Each row below holds a small network's activations on one input, seen along a few directions.
Each table varies a few parts of the input and shows all the possible inputs, shuffled.
Descriptions start from the smaller parts, as in this example, which fits no table here: values(2) and (point or line(11) or (line(4) and ring(8))).
Shared parts are said once, and a part with two or three values counts as separate values.
In the rows, zero is written as 128.

Other details of the inputs shift rows strongly along two fixed directions, in all tables alike. That doesn't count.

Rows:
R1: [141 143  87  73  89 161 111 120 127 143  93 161 150  69  52]
R2: [ 86 116 158 152 163 103 162 161 114 188 114 103 122 139 126]
R3: [ 93 102 156 160 165 127 121 179 100 170  93 120 132 143 149]
R4: [ 81 106 160 164 160 133 129 171 114 172  95 117 143 145 151]
R5: [125  87 142 149 129  80 125  98 137 127 144  99 129 178 143]
R6: [115  80 150 155 136  96 102 107 144 106 130 110 138 172 158]
R7: [ 80  67 149 153 140 112 107 142 130 169 128 127 150 124 147]
R8: [ 98 113 154 148 168  96 154 170 101 187 113 106 111 136 125]
R9: [ 87  78 139 144 150  82 142 131 130 188 146 115 136 120 126]
R10: [103  74 127 130 139  90 123 151 107 179 142 125 136 133 128]
R11: [185 185 114 132 112 149 140  87 146  46 170 118  83 174 153]
R12: [128 180 115  95 103 191 144 146 127 154  84 151 142  84  69]
R13: [191 167 122 133 127 161 121 101 138  22 143 126 101 174 164]
R14: [139 177 110  90 108 185 135 155 113 153  82 154 131  81  67]
R15: [123  85 141 156 129  85 129  99 141 131 164 104 122 168 154]
R16: [ 99  71 137 137 138  98 113 155 102 167 140 129 146 130 134]
R17: [194 141 104 114 115  97 124  53 156  39 152 114 105 161 116]
R18: [136 138  97  80  89 168 101 126 122 133  91 165 160  65  59]
R19: [ 93 145 161 129 166  57 150 168 121 194  85 122 135  89 212]
R20: [129 147  93  77  88 181 105 125 129 134 128 171 156  56  75]
R21: [ 87 113 154 164 146 121 155 165 113 193 129 114 120 142 145]
R22: [134 118 150 162 151 116 137 149 103 115 147 110 110 178 170]
R23: [143 147  80  63 106 154 130 126 130 139 121 167 145  54  54]
R24: [102 111 146 144 153 118 149 182  92 184 129 119 115 143 141]
R25: [ 90  80 129 137 138  94 123 143 116 186 156 122 133 129 136]
R26: [131 133  97  80  97 177  89 130 132 124  80 172 160  63  68]
R27: [ 97 100 137 118 140  34 125 153 139 183  96 109 154  78 197]
R28: [ 99 114 145 141 167 103 161 178  98 181 134 115 108 132 134]
R29: [131 154  81  69 104 159 129 118 140 144 135 165 142  51  63]
R30: [103 170 117 105 104 208 137 169 116 179  88 168 157  50  75]
R31: [175 136 112 123 108 138  93  68 163  27 169 131 115 158 156]
R32: [115 118 155 180 152 130 132 133 132 114 134 110 117 171 183]
R33: [120 129 151 169 155  98 165 125 134 131 154  98  96 166 158]
R34: [182 182 121 139 113 156 128  91 142  35 167 122  97 171 159]
R35: [181 137 123 126  94 124 108  54 161  32 147 117 128 170 130]
R36: [177 176 118 140 124 166 120  91 148  28 155 125  99 168 171]
R37: [128 142 105  88  84 181 112 116 139 136 114 166 163  58  71]
R38: [134 135  92  71  98 185  95 139 128 121 102 180 160  58  76]
R39: [122 123 162 173 145 116 138 133 122 120 127 101 123 184 161]
R40: [197 176 131 139 116 145 123  91 138  31 134 116 101 181 141]
R41: [119 134 141 158 160  96 158 134 123 129 168 102  87 165 163]
R42: [184 145 112 115 111 105 132  45 169  42 154 110 114 163 118]
Each input here is: values(2) and (point or (line(4) and ring(5))).
Question: Changing only the values(2) part turns R39 into R35. The same change can be made to R21. Which row results?
Answer: R15
Question: Changing only the values(2) part turns R27 into R19. The same change can be made to R5. Which row results?
Answer: R12
Question: Change only the values(2) part in R26. List by row number the other rows that result.
Answer: R3
Question: Change only the line(4) part in R15. List by row number the other rows that result.
Answer: R7, R9, R37
